Each row has a name. After each piece below comes the name of the row it's from, unless a question asks for something else. Each question is about the rows just above it.

famu: +0.31  -1.61  +0.77  -2.66  -3.01  -7.26  +3.05
vofi: -0.76  +0.88  -1.98  +1.58  +2.55  +2.48  -3.38
Moki: +0.04  +0.53  +0.20  +0.93  +0.61  +1.84  -0.18
zele: +0.94  +0.07  +2.46  -1.61  -1.93  -1.28  -0.43
Fod: +1.10  +2.76  +3.63  -0.74  -0.99  -6.51  -8.45
Does one of the named rows hold -2.65  -3.01 side by side, in this order? -> no
Is -1.98  +1.57  +2.55  +2.48 printed in one of the named rows, side by side and in this order? -> no
+1.10  +2.76  +3.63  -0.74  -0.99  -6.51 is in which row? -> Fod

guvuz: +3.16  -5.28  -2.90  +3.29  +1.81
Gaso: +3.16  -5.28  -2.90  +6.80  +1.81
Nezi: -3.13  -4.43  +1.43  +1.79  -0.81
zoz: +3.93  -0.74  +4.49  -2.04  +0.23
Is -2.04  +0.24 printed in one of the named rows, side by side and in this order? -> no
Does one of the named rows hold +0.23  -2.04  +4.49  -0.74  +3.93 side by side, in this order? -> no
Does one of the named rows hold -4.43  +1.43 side by side, in this order? -> yes

